A small network was shown many inputs. Here are its activations along a few directions, one row for each input.
In each table, some parts of the input vary, and every possible input appears once, in random order.
Descriptions start from the smaller parts, as in this example, which fits no table here: one of 4 places along a line, together with either a single point or one of 9 places around a ring or (one of 2 separate values, together with one of 8 places around a ring).
Shared parts are said once, and a part with two or three values counts as separate values.
In the rows, zero is written as 128.

Other details of the inputs vary at random and push rows far along two fixed directions, the same in every table; ignore that.

Table:
row 1: [205 106  84 200  83 199  93 144 179  59  60 132 107]
row 2: [ 96 177 162  97 103 176 172 166 247 102 109 178  75]
row 3: [204  83  58 187  71 167 108 128 145 103  92 136 100]
row 4: [105 156 179  33  55 156 175 169 168  58  87 124  97]
row 5: [203  71  68 176  69 156 114 140 145  90 102 147  96]
row 6: [205  87  51 199  60 170 114 139 159  88  86 126  90]
row 7: [178  94  80 191 112 162  67 116 183  69  67 134 123]
row 8: [160  84  64 213  70 126 111 135 145 124 135 162 155]
row 9: [184 129  83 193 160 128  31 116  76 133 110 120 186]
row 10: [ 93 181 129 105  70 137 201 177 240 130 138 141  52]
row 11: [ 60 151 176  99 125 156 181 171 197 124 130 172 122]
row 12: [ 63 176 155 114 109 168 187 194 225 104 129 133 107]
row 13: [119 121 138  86 160 108 153 151  63 170 131  92 110]
row 14: [124 136 185  76  91 164 208 136 182  97 137 149  65]
row 15: [123 108 179  81 183 140 119 141  77 148 104 132 128]
row 16: [178 134  83 191 154 128  22 121  74 135 114 106 183]
row 17: [215  88  86 182 124 152  69  78  57 114 123 104 159]
row 18: [201  73 103 172 160 148  36 117  41 112  93 134 163]
row 19: [209 108  92 186 140 128  63  88  17 125 129  73 169]
row 20: [ 89 153 135  85 176  78 144 135  79 202 157 121 131]
row 21: [ 99 165 163  95  95 135 195 129 221  91 135  98  65]
row 22: [ 97 149 125 100 152  94 140 131  99 184 151 139 115]
row 23: [102 161 173  80 172 101 141  91  81 182 176 131 148]
row 24: [ 56 159 165  50 128  85 113 136  39 134 147 116 213]
row 25: [189 104  84 194 151  97  58  64  57 115 130  80 169]
row 26: [ 82 151 153 116 150 117 159 109  96 161 178 117 166]
row 27: [ 97 112 145  96  81 119 199 152 237 103 114 163  39]
row 28: [137 115 173  85 146 133 144 106  85 144 146 117 122]
row 29: [161 122  64 233  78 185  90 147 190  72  96 149 155]
row 30: [104 114 178  81 186  73 128  83  62 146 165 120 134]
row 31: [106 148 176  83 174  93 124  84  69 185 181 135 155]
row 32: [ 65 123 130  93 168  95 161 138  82 197 167 137 158]
row 33: [ 91 183 161 103 103 172 174 173 248 100 109 165  70]
row 34: [102 181 168  88 167  94 130 105  72 181 180  96 150]
row 35: [ 98 126 171  93 116 148 170 159 236  73  91 164  63]
row 36: [112 133 171  85 188 137 119 151  63 151 104  94 127]
row 37: [ 80 155 170 109  90 147 205 128 199 124 167 154 120]
row 38: [ 85 180 159 119  82 152 223 146 219 112 160 131 112]
row 39: [175 113  82 202 107 150  69 134 177  62  72 103 120]
row 40: [ 58 137 136  98 181  76 151 147  52 211 177 100 165]
row 41: [ 88 132 164  93 203 102 115 130 100 139 105 104 129]
row 42: [183 122  95 192  92 161  68 138 175  81 105 176 129]
row 43: [154 110  43 219  64 144 124 140 169 113 125 142 140]
row 44: [ 86 128 179 110 148 100 156 111  83 164 185 139 173]
row 45: [181  78  47 189  92 126  94 110 164  97  96 129 109]
row 46: [161 130  70 225  94 173  92 150 175  85 101 135 168]
row 47: [205 126  89 199  60 150  98  99 178  79 142 157 132]
row 48: [ 77 133 171  29 150  63  98 113  45 111 112  91 169]
row 49: [ 77 133 132 111  71 142 220 173 234 131 146 170  93]
row 50: [194 128  83 197 137 112  47  64  55 143 151 110 187]
row 51: [220 106  85 192 122 145  82  90  62 107 119  88 157]
row 52: [ 66 137 159 104 190 127 123 139  86 169 142 144 176]
row 53: [ 78 144 138  87  99 115 201 160 215 119 120 112  43]
row 54: [ 76 142 169  96 185  96 155 102  52 184 191 120 190]
row 55: [169 137  78 216  74 152 106 113 148 103 154  97 171]
row 56: [ 94 133 170  83 183  87 145  89  83 152 150  95 127]
row 57: [ 94 141 175  83 199 110  95 127  77 177 136 154 153]
row 58: [ 80 177 180  17 148  65  91 123  27 152 140 115 196]
row 59: [ 69 137 128 107 169  87 158 145  76 197 169 118 157]
row 60: [ 83 160 144  73 112 124 193 149 194 164 144 164  74]
row 61: [125 132 165  94 176 145 130 152  92 137  98 109 119]
row 62: [109 124 136  89 154  83 133 134  97 181 164 159 124]
row 63: [109 124 162  89 170  97 139  83 101 142 149 107 128]
row 64: [ 98 129 144  80 168  79 128 125  79 206 163 147 132]
row 65: [125 113 143  84  77 164 209 170 213 114 110 154  46]
row 66: [ 92 139 127 103  90 125 205 156 239 103 109 128  41]
row 67: [ 82 132 136  92 106 117 199 147 213 121 112 132  49]
row 68: [197 135  91 193 153  97  49  69  31 157 156  96 200]
row 69: [176  74  96 182 174 114  21  93  68 115  89 123 173]
row 70: [204  96  87 184  98 198  87 138 163  71  67 139 119]
row 71: [ 83 125 168  90 206 101 107 123  89 147 105 112 128]
row 72: [118 154 175  80  96 171 213 133 188 105 127 123  66]
row 73: [179  56  64 178 154  78  48  89  50 143 118 115 160]
row 74: [166 107  81 216  85 170  91 150 175  69 111 172 160]
row 75: [203  95  78 199  63 152 101  85 204  52 111 130 110]
row 76: [121 114 140  85 177 100 147 139  43 184 132  99 116]
Description of these inputs: one of 4 places along a line, together with either a single point or (one of 3 separate values, together with one of 6 places along a line).
Question: Changing only the place on the line of 4 turns row 71 into row 29. The same change can be made to row 30. Which row results?
Answer: row 44
Question: Changing only the place on the line of 4 turns row 4 into row 58. The same change can be made to row 65. Which row results?
Answer: row 64
Question: Which other rows does row 40 become when the place on the line of 6 takes its other values? List them by row number.
Answer: row 8, row 32, row 43, row 49, row 59
Question: A walk changes only the place on the line of 4. It starts at row 5 and steps to row 27. List the rest of the walk in order.
Answer: row 62, row 8
Question: Which other rows does row 52 become when the choice among 3 separate values takes its other values? List them by row number.
Answer: row 32, row 54

Table:
row 77: [127 122  84 156 126 119 107 140 117 143 129 132 145]
row 78: [ 91 140 161  66 138 121 152 171 143 135 106 135 104]
row 79: [124 113 103 164 133 120 111 121 129 138 136 144 152]
row 80: [165 125 101 170  82 166 147 140 177 113 132 158 115]
row 81: [103 150 143 123 143 129 151 124 150 156 149 141 120]
row 82: [124 163 144 126  91 145 161 122 199  94 134 118 100]
row 83: [115 145 136 140 146 126 141 122 145 150 148 135 127]
row 84: [176 109  82 177  98 120  73  97 101 101 125 121 174]
row 85: [167 107  73 175 128 100  58 108  51 126 124  92 186]
row 86: [172 116  86 197  77 171 132 130 177 114 122 148 121]
row 87: [120 150 129 134 120 140 150 130 175 138 145 149 115]
row 88: [124 124 132 109 149  89  97 103  57 143 147 120 178]
row 89: [107 149 166  91 111 139 174 123 131 131 146 122 114]
row 90: [136 123 157 112 136 154 137 136 117 121 112 137 110]
row 91: [132 101 126  83 121  91 170 102 123 141 139  99  60]
row 92: [114 138 165  84 150 113 144 112  67 155 158 114 148]
row 93: [121 121 173  84 172 130 123 132  67 158 129 127 130]
row 94: [143 142 136 134  73 162 169 129 185  93 129 122 105]
row 95: [ 98 139 150 100 121 113 148 122 138 120 139 121 135]
row 96: [132 141 158 107 144 138 120 130 139 121 118 136 112]
row 97: [ 97 140 136  95 143  91 124 125  72 152 136 106 152]
row 98: [130 112 138 117 136 130 103 136 127 117 107 140 132]
row 99: [108 131 139  91 139 124 130 159 127 130  99 129 117]
row 100: [ 81 123 144 114 179  97 134 130  89 169 156 132 153]
row 101: [127 165 145 118  81 145 160 120 196  95 135 131  99]
row 102: [ 90 129 121 119 167  97 124 141  81 174 143 123 149]
row 103: [140 126  97 152 111 109  99 124 102 115 124  98 153]
row 104: [114 144 162 108 162 139 134 128 141 118 118 124 108]
row 105: [ 98 131 113 135 132 119 142 156 137 146 135 126 126]
row 106: [209 100  79 203  88 185  81 121 150  75  87 134 125]
row 107: [ 89 125 143 100 167  95 129 133  90 173 160 148 154]
row 108: [116 134 144 117 133 141 166 137 131 160 151 147 123]
row 109: [101 123 140 100 178 104 112 146  77 148 107 109 141]
row 110: [194 130  81 205  71 151  90  95 170  76 114 115 139]
row 111: [115 128 109 151  86 150 154 145 209 109 128 161 110]
row 112: [191  52  90 150 168  81  74  84  26 156 101  94 106]
row 113: [137 103 122 143 146 130  90 123 118 111 101 131 145]
row 114: [ 85 141 135  98 128 113 154 167 143 160 144 138 115]
row 115: [193 112  96 181 136 145  55 105 107 101 104 123 148]
row 116: [117 134 158 103 152 115 138 110  69 148 155 100 150]
row 117: [179 122 108 165 132 105  57  84  59 133 144 105 180]
row 118: [146 126  96 144  82 161 127 162 199  80  79 138  98]
row 119: [110 138 169  94 194 117 115 117  89 148 126 118 133]
row 120: [133 133 109 121 110 105 109 133  99 128 131 112 150]
row 121: [110 144 136 122  84 136 164 133 197  88 127 129 112]
row 122: [201 114  82 201 109 164  64 109 148  77  93 129 131]
row 123: [120 132 124 120 102 152 146 167 190  94  86 134  95]
row 124: [ 82 133 173  76 150 128 153 147 149 124 111 143 109]
row 125: [126 155 128 135  97 152 164 139 211 120 140 158  99]
row 126: [ 85 133 130 101 166  93 131 145  77 177 149 132 146]
row 127: [124 146 157  95 113 133 161 122 119 129 147 127 125]
row 128: [180  70  63 162 123  99 130  98 119 146 129 121  82]
row 129: [138 131 119 162  91 171 173 147 198 114 135 142 101]
row 130: [101 134 184  86 153 153 171 148 135 128 122 126  96]
row 131: [103 126 125 128 127 122 139 136 146 143 143 155 133]
row 132: [ 86 158 160 108 154 126 174 134 162 154 156 135 112]
row 133: [ 80 132 174  82 156 127 156 149 152 120 114 136 110]
row 134: [135 109 127 133 139 128  96 129 115 110 104 141 137]
row 135: [131 119 156 112 156 151 133 135 108 129 119 124 119]
row 136: [163 101  87 168 140  94  49  78  36 130 133 109 202]
row 137: [156 149 112 156  79 148 125 107 180  89 127 122 121]
row 138: [120 127 138 133 142 138 155 133 120 161 151 134 131]
row 139: [135 133 104 130 107 109 110 130 107 121 127 111 148]
Question: What do these inputs look like to the network?
Answer: one of 3 separate values, together with either a single point or (one of 4 places along a line, together with one of 5 places along a line)
Question: Changing only the choice among 3 separate values turns row 86 into row 89. The same change can be made to row 111. Which row results?
Answer: row 136
Question: Changing only the choice among 3 separate values turns row 115 into row 101. The same change can be made to row 135. Which row results?
Answer: row 94
Question: Which other rows does row 133 become when the place on the line of 4 takes its other values? List them by row number.
Answer: row 104, row 109, row 130
Question: Which other rows does row 117 become when the place on the line of 4 takes its other values? List them by row number.
Answer: row 88, row 120, row 127
Question: Which other rows does row 96 become when the choice among 3 separate values takes its other values? List them by row number.
Answer: row 117, row 125
Question: Which other rows does row 97 become when the place on the line of 5 takes its other values? List them by row number.
Answer: row 85, row 103, row 120, row 139
Question: Which other rows does row 132 become when the place on the line of 5 takes its other values? List them by row number.
Answer: row 81, row 83, row 87, row 125

Table:
row 140: [115 115  92 138 151  99  91 134  67 163 126 124 175]
row 141: [ 52 145 176  64 155  91 191 138 158 148 150 127  87]
row 142: [138  96  85 148 180  70  88  98  37 182 137 111 163]
row 143: [154  84 129 106 175  90  83 100  25 149 108  91 131]
row 144: [122 143 128 126 144  98  75 118  75 133 128 114 184]
row 145: [ 73 164 216  61 166 139 188 126 137 145 149 141 115]
row 146: [117 142 107 153  54 155 158 169 249  67 103 148 104]
row 147: [ 63 172 190  47 143  96 182 127 163 138 148 125  84]
row 148: [ 64 171 194  51 127 129 188 136 137 131 152 129 132]
row 149: [178 109  64 197  55 157 104 140 151  99 121 148 142]
row 150: [ 82 142 188  73 162 136 188 151 136 173 155 157 102]
row 151: [127 132 122 163  88 173 147 156 252  81 106 156  87]
row 152: [202 118  82 214 102 175  92 123 141 102 122 129 141]
row 153: [152 140 120 141  61 158 166 107 215  75 134 130  90]
row 154: [203  89  92 181 112 172  71 126 130  77  69 129 112]
row 155: [155 113 113 147 163  95  99  89  29 173 160  92 162]
row 156: [132 102 103 156 187 116  77 118  64 171 126 133 164]
row 157: [134 133 142 133 193 109  65 104  63 149 132 120 174]
row 158: [188 123  64 207  63 163  95 130 137  93 118 118 159]
row 159: [155 120  99 151  59 149 172 134 207 109 137 148  78]
row 160: [ 80 137 184  31 147 119 169 167 114 129 105 118 100]
Question: What do these inputs look like to the network?
Answer: one of 3 separate values, together with either a single point or one of 6 places around a ring
Question: Changing only the choice among 3 separate values turns row 157 into row 147. The same change can be made to row 150. Which row results?
Answer: row 159
Question: Which other rows agree with row 144 in the choice among 3 separate values? List them by row number.
Answer: row 140, row 146, row 148, row 149, row 158, row 160
Question: Which other rows does row 142 become when the choice among 3 separate values takes its other values? List them by row number.
Answer: row 140, row 156
